Look-ups in named tables: a row name and a column name give one cell, copied from the table.

lag.csv
,nepip,gor,tomadog,pabag,lim,vif,kove,logafos
zaf,130,158,155,134,113,154,200,228
vab,99,129,128,171,160,207,156,187
rukeg,223,148,165,130,44,247,65,182
lalukup,189,120,183,234,244,173,125,124
tiv,185,117,194,251,188,218,113,107
nukep,122,189,132,157,111,141,161,188
veb,236,87,226,195,133,159,155,201

vab, pabag => 171
zaf, kove => 200
rukeg, pabag => 130
lalukup, lim => 244
lalukup, kove => 125
nukep, gor => 189
vab, kove => 156
zaf, vif => 154
vab, logafos => 187
tiv, kove => 113
veb, nepip => 236
vab, gor => 129
rukeg, logafos => 182
tiv, pabag => 251
lalukup, vif => 173
veb, pabag => 195
vab, nepip => 99
nukep, lim => 111
zaf, pabag => 134

tadulaz
|  | ker | pogezus | meti | vul | nivil | rodu |
|---|---|---|---|---|---|---|
| posipog | 192 | 112 | 126 | 130 | 143 | 165 |
| vuk | 141 | 191 | 111 | 141 | 133 | 167 |
| buke | 181 | 124 | 173 | 150 | 131 | 134 |
| misiva | 62 | 121 | 113 | 144 | 138 | 114 |
| rubov | 134 | 132 | 169 | 56 | 134 | 164 |
| peno | 158 | 135 | 125 | 67 | 135 | 92 |
| tur | 99 | 107 | 163 | 121 | 134 | 205 |
| leb | 170 | 173 | 110 | 130 | 132 | 151 |

What is the rodu of peno in tadulaz?
92
What is the rodu of buke in tadulaz?
134
What is the pogezus of peno in tadulaz?
135
What is the nivil of tur in tadulaz?
134
What is the rodu of posipog in tadulaz?
165
What is the nivil of vuk in tadulaz?
133
What is the nivil of misiva in tadulaz?
138
What is the meti of peno in tadulaz?
125
What is the pogezus of posipog in tadulaz?
112
What is the ker of vuk in tadulaz?
141
What is the meti of misiva in tadulaz?
113
What is the rodu of leb in tadulaz?
151

nas =
         magok  puleg  lam  kadal   foz  zemod
mizone    -149    -83  356    312  -977   -656
pebatus   -128   -484  191     95   205   -676
zanelo     126   -378  326   -264   267    563

puleg of pebatus is -484
kadal of zanelo is -264
puleg of mizone is -83
zemod of mizone is -656
lam of zanelo is 326
kadal of mizone is 312
foz of zanelo is 267

Table zumir
|  | kegug | desokub | dimul | fene | buf | masi |
|---|---|---|---|---|---|---|
| zez | 27 | 51 | 11 | 39 | 46 | 46 |
| puz | 59 | 58 | 86 | 52 | 47 | 62 |
| ges | 70 | 54 | 66 | 58 | 32 | 52 |
| geziruz | 63 | 41 | 73 | 40 | 65 | 70 |
| fus | 38 | 68 | 73 | 57 | 49 | 23 |
| nel | 65 | 36 | 37 | 78 | 16 | 40 |
| laf | 62 | 63 | 40 | 27 | 62 | 64 |
| par | 40 | 13 | 30 | 58 | 23 | 33 |
| pagopav | 63 | 68 | 37 | 90 | 11 | 65 |
| refi | 47 | 37 | 39 | 73 | 49 | 30 |
| tif | 32 | 75 | 63 | 74 | 48 | 44 |
| taf | 49 | 77 | 68 | 68 | 30 | 20 |
| pugeri | 49 | 37 | 61 | 61 | 59 | 68 |

desokub of pugeri = 37
desokub of geziruz = 41
fene of pagopav = 90
dimul of refi = 39
buf of refi = 49
dimul of laf = 40
kegug of refi = 47
fene of pugeri = 61
masi of tif = 44
masi of refi = 30
desokub of par = 13
kegug of laf = 62
desokub of refi = 37
masi of fus = 23
kegug of taf = 49
Row with the largest fene: pagopav

luduz:
	simove	tuziva	tid	latu	kebogun	pud	temonov	fada
baf	39.9	45.4	63.7	45.7	47.0	39.8	38.7	28.5
vem	85.2	31.9	21.5	56.2	41.4	41.7	39.4	23.1
busite	66.3	47.5	43.9	42.4	51.1	55.7	45.8	48.3
gelera	17.5	41.7	65.6	46.8	52.6	28.6	43.3	22.6
mok	15.0	46.1	58.8	36.4	42.4	32.7	45.9	19.7
nogam	40.1	40.4	46.5	30.9	42.2	25.9	42.1	41.9

What is the fada of busite in luduz?
48.3
What is the fada of gelera in luduz?
22.6
What is the latu of baf in luduz?
45.7
What is the tuziva of mok in luduz?
46.1
What is the pud of busite in luduz?
55.7
What is the tid of baf in luduz?
63.7
What is the temonov of mok in luduz?
45.9
What is the temonov of vem in luduz?
39.4
What is the pud of gelera in luduz?
28.6
What is the kebogun of gelera in luduz?
52.6
What is the tuziva of baf in luduz?
45.4
What is the pud of vem in luduz?
41.7
Which row has the largest fada? busite

bevakib =
         ravibo  safaro    fef
bag       48455   46233  56342
defibev   57893   26945  71839
runu      41482   20898  44366
lisozu    57878   46741  43486
fedumez   72552   95440  55096
fuvozuv   41440   55692  64098
dokasuv   16773   17987  28939
resone    44394   55033  51436
bev       17563   10938  22639
gubafi    23172   43716  64186
sem       56954   38945  38716
morote    30078   43344  83332
detivi    22855    2365  33059
kefo      49440   68027  49073

What is the safaro of gubafi in bevakib?
43716
What is the ravibo of sem in bevakib?
56954
What is the safaro of resone in bevakib?
55033
What is the ravibo of fuvozuv in bevakib?
41440
What is the ravibo of resone in bevakib?
44394
What is the ravibo of kefo in bevakib?
49440
What is the ravibo of gubafi in bevakib?
23172
What is the ravibo of dokasuv in bevakib?
16773
What is the ravibo of lisozu in bevakib?
57878
What is the safaro of runu in bevakib?
20898
What is the safaro of defibev in bevakib?
26945
What is the ravibo of runu in bevakib?
41482
What is the fef of bev in bevakib?
22639
What is the fef of fuvozuv in bevakib?
64098

gaz.csv
,sov,zer,zav,tave,tagugod
lukipel,172,155,157,201,168
vogok,180,148,163,201,184
kag,185,148,181,201,168
nopagi,216,63,152,204,136
vuvo,189,148,165,201,158
lol,192,155,146,189,164
tefolib,185,148,169,201,225
gaburo,185,148,169,201,168
vitep,185,148,170,201,168

nopagi, sov: 216
vogok, zav: 163
gaburo, tagugod: 168
lukipel, tave: 201
vitep, tagugod: 168
lukipel, sov: 172
tefolib, zer: 148

gol:
|  | pir | daku | pov | votas | fibat | kep | videl | diz |
|---|---|---|---|---|---|---|---|---|
| por | -0.623 | -0.200 | -0.057 | 0.122 | -0.176 | 0.344 | -0.815 | 0.794 |
| gafuzam | 0.385 | 0.081 | -0.003 | -0.132 | 0.087 | -0.277 | 0.506 | -0.582 |
| zatigof | -0.416 | -0.141 | -0.048 | 0.067 | -0.132 | 0.234 | -0.581 | 0.533 |
| niv | 0.405 | 0.107 | -0.010 | -0.122 | 0.067 | -0.275 | 0.508 | -0.586 |
| muzanu | 0.378 | 0.102 | -0.004 | -0.116 | 0.081 | -0.285 | 0.496 | -0.572 |

What is the pir of gafuzam in gol?
0.385
What is the votas of por in gol?
0.122
What is the pov of por in gol?
-0.057
What is the videl of gafuzam in gol?
0.506
What is the kep of zatigof in gol?
0.234
What is the fibat of gafuzam in gol?
0.087
What is the votas of niv in gol?
-0.122
What is the diz of muzanu in gol?
-0.572
What is the videl of muzanu in gol?
0.496
Which row has the largest daku? niv

